m =
[[135 126 132 128 130 134 126 113 139 134 153 125 138 137 129 119]
 [134 123 115 108 137 118 145 118 128 138 125 125 131 133 126 136]
 [122 120 114 132 138 136 139 115 137 132 129 109 128 124 115 128]
 [122 145 137 134 132 125 136 113 126 140 143 129 127 118 136 138]
 [138 140 117 119 141 119 129 127 121 141 124 126 133 149 128 130]
 [131 140 111 138 138 131 119 121 119 137 126 116 131 145 128 123]
 [136 120 114 109 135 115 131 111 123 135 128 130 136 130 131 134]
 [122 123 135 120 124 129 132 119 129 149 125 109 118 129 124 141]
 [114 118 136 116 142 131 118 132 120 130 143 115 139 129 127 124]
 [133 132 141 122 133 133 126 127 136 140 150 122 136 144 127 121]
 [121 145 129 132 133 126 141 113 120 136 142 129 129 118 141 135]
 [138 135 128 114 140 117 131 127 130 146 124 125 129 146 122 136]
 [124 119 133 123 123 123 131 114 128 147 125 116 115 132 124 145]]
m[0][0] => 135
m[5][10] => 126
m[4][1] => 140
m[0][12] => 138
m[6][2] => 114
m[8] => [114, 118, 136, 116, 142, 131, 118, 132, 120, 130, 143, 115, 139, 129, 127, 124]
m[10][7] => 113
m[2][15] => 128
m[5][1] => 140
m[1] => [134, 123, 115, 108, 137, 118, 145, 118, 128, 138, 125, 125, 131, 133, 126, 136]
m[9] => [133, 132, 141, 122, 133, 133, 126, 127, 136, 140, 150, 122, 136, 144, 127, 121]
m[2][14] => 115
m[3][9] => 140
m[:, 9] => [134, 138, 132, 140, 141, 137, 135, 149, 130, 140, 136, 146, 147]
m[5][15] => 123
m[4] => [138, 140, 117, 119, 141, 119, 129, 127, 121, 141, 124, 126, 133, 149, 128, 130]
m[0][11] => 125
m[12][13] => 132
m[:, 4] => [130, 137, 138, 132, 141, 138, 135, 124, 142, 133, 133, 140, 123]
m[9][15] => 121
m[3][4] => 132
m[5][14] => 128
m[0][2] => 132
m[1][7] => 118
m[11][9] => 146
m[6][15] => 134
m[1][14] => 126
m[9][2] => 141
m[4][8] => 121
m[3][15] => 138
m[6] => [136, 120, 114, 109, 135, 115, 131, 111, 123, 135, 128, 130, 136, 130, 131, 134]
m[:, 11] => [125, 125, 109, 129, 126, 116, 130, 109, 115, 122, 129, 125, 116]
m[2][11] => 109
m[0] => [135, 126, 132, 128, 130, 134, 126, 113, 139, 134, 153, 125, 138, 137, 129, 119]
m[0][9] => 134

x = [106 126 125 116 135 138 125 117 123 129 114 126 113 132 137 151]
x[0]: 106
x[12]: 113
x[11]: 126
x[4]: 135
x[6]: 125
x[9]: 129

data =
[[119 122 138 121 135 123 113 132 153 143 115 142 137 119]
 [113 117 134 127 136 115 126 135 141 135 119 152 134 119]
 [120 120 138 122 135 121 117 134 151 142 119 145 135 118]
 [114 117 134 127 136 115 128 136 138 136 113 149 134 119]
 [116 118 137 124 135 119 120 137 145 140 117 150 136 118]
 [117 119 138 123 135 120 118 130 150 141 118 147 135 118]
 [117 119 137 123 136 119 119 133 148 140 115 149 136 118]
 [116 118 136 126 136 116 124 135 136 137 116 151 136 118]
 [117 119 138 124 135 120 118 138 149 141 115 147 135 118]
 [122 125 136 120 136 126 109 129 153 143 118 139 136 121]
 [119 121 138 122 135 122 114 132 157 143 116 143 136 118]
 [115 117 135 126 136 116 125 138 141 137 118 149 134 119]
 [119 122 138 121 135 122 114 132 155 143 119 143 136 118]
 [118 120 138 123 135 120 118 135 147 141 118 146 136 118]
 [123 124 137 120 136 125 109 131 155 144 116 142 136 120]
 [122 125 137 121 136 125 110 130 157 144 114 139 136 120]]
Rows and columns are counted from 0.
(0, 0) = 119
(8, 11) = 147
(12, 5) = 122
(4, 3) = 124
(9, 4) = 136
(0, 9) = 143
(1, 1) = 117
(1, 5) = 115
(1, 13) = 119
(11, 11) = 149
(2, 0) = 120
(3, 9) = 136
(12, 11) = 143
(0, 7) = 132
(8, 6) = 118
(7, 8) = 136
(12, 7) = 132
(13, 4) = 135
(15, 11) = 139
(10, 6) = 114
(8, 2) = 138
(5, 3) = 123
(2, 8) = 151
(3, 2) = 134
(14, 10) = 116
(8, 0) = 117
(7, 12) = 136
(0, 4) = 135
(15, 5) = 125
(7, 5) = 116
(8, 5) = 120
(8, 4) = 135
(7, 3) = 126
(15, 3) = 121
(0, 6) = 113
(6, 2) = 137
(5, 1) = 119
(2, 3) = 122
(13, 3) = 123

B = [123 136 153 136 125 133 135 135]
B[0] = 123
B[3] = 136
B[7] = 135
B[6] = 135
